Here are a small network's activations along a few directions, averaged over the inputs that share one value of a field.
Values that are neighbours, or in one group, have similar rows; names and order tell nothing.
Strong random noise was added to every row along 2 fixed directions; ignore it. To show where, here is one row again and again, with new noise each time:
[52, 235, -44, -113, -139, -358, -68, -239, 62, -162, 32, -56]
[29, 7, 104, -151, -188, -222, -145, -91, -53, -117, 47, -15]
[4, 542, -175, -25, -34, -440, -20, -341, 199, -238, -34, -126]
[240, 236, -211, -200, -231, -608, 69, -479, 108, -126, 146, -23]


Values of C:
c17: [-182, -724, 583, -154, -207, 143, -386, 279, -330, 122, -120, 271]
c10: [29, 84, 35, 96, 372, 8, -10, 305, -122, -130, -117, -295]
c1: [-58, 201, -243, 474, 150, 39, -42, -108, 407, -94, -47, -15]
c14: [-457, -75, 298, 177, 178, 371, 144, 337, -59, 226, 7, -133]
c5: [-91, 107, -280, 342, 173, 210, -210, -41, 150, -35, -100, 93]
c4: [-180, -100, 277, -87, 284, 90, -94, 274, -123, -145, -166, -143]
c18: [-425, -277, 338, 310, 95, 596, -86, 386, 103, 113, -193, 208]
c12: [-43, -230, 180, -176, 18, 40, -82, 98, -258, -136, -217, -31]
c13: [-48, -48, -67, -22, -209, 249, 96, 188, 96, 91, 325, 170]
c2: [-260, -451, 305, -15, -81, 457, 36, 510, -101, 431, 116, 5]
c16: [261, -627, 163, -287, -145, 169, 271, 310, -506, 342, 28, 79]
c9: [255, -168, -36, -82, -15, -30, 418, 28, -108, 234, 137, -81]
c8: [237, -77, -37, 190, -60, 117, 274, -4, 144, 273, 142, -39]
c3: [209, 149, -233, -178, 216, -98, 303, -65, -128, -96, 48, -222]
c11: [121, 240, -207, -86, -155, -275, -115, -441, 28, -60, -5, 148]
c6: [139, -292, 103, -128, -253, 112, -333, -12, -173, 87, 75, 343]
c15: [321, -129, -93, -351, -344, -420, 38, -405, -42, -143, 208, 8]
c7: [374, -495, -159, -186, -184, 40, -182, -162, -79, 76, 237, 323]
C is arranged as a ring.
- Going along C from c9 by way of its neighbour c16, in what order are c10, c4, c13, c2, c8, c3 met? => c3, c10, c4, c13, c8, c2
- List every value one step from c11, in the order listed. => c17, c6
- List every value one step from c5, in the order listed. => c1, c7

Values of J:
j8: [-147, -210, 1, 73, 426, 489, 9, 292, -92, 256, 296, -107]
j14: [406, -351, -227, -85, -104, -17, -85, -368, -66, 307, 552, 563]
j2: [-187, 195, -176, 74, 272, -25, -470, -255, 25, -54, -57, 190]
j1: [-258, 165, 429, -175, -117, -169, -254, 262, 76, -274, -189, -192]
j4: [89, 651, -441, 202, -76, -443, 649, -206, 646, 12, 218, -202]
j13: [25, -322, -48, 260, -432, 172, 125, 81, 317, -84, 71, 67]
j3: [-99, 507, 118, 80, 287, -82, -244, 86, -94, -614, -383, -167]
j6: [7, -247, -114, 277, -92, 345, 0, -326, 311, 90, -107, 130]
j15: [-103, 746, 14, -99, -38, -282, 440, 130, 130, -147, -118, -250]
j9: [311, -595, 27, -202, -663, -353, -68, -213, 124, -30, 27, 170]
j10: [237, -171, -78, -309, 223, -314, 274, -301, -364, 342, 134, -93]
j11: [847, -909, -153, -755, -406, -719, 80, -764, -708, 277, 386, 220]
j7: [-14, 200, -130, 72, -78, -65, -459, -278, 226, -157, -325, 64]
j5: [170, -233, 75, -428, -24, -132, 271, 351, -442, 272, 101, -79]
j12: [-91, 329, -213, 412, 168, 129, 533, 120, 83, 87, 146, -53]
A value of J combines one of 5 hidden first parts with one of 3 second parts; all combinations occur once.
- j6 and j13 share the first part; j6 and j12 share the second. Which value has the first part of j12 and the second part of j13? => j4
- j9 and j7 share the first part; j9 and j15 share the second. Which value has the first part of j15 and the second part of j7? => j5
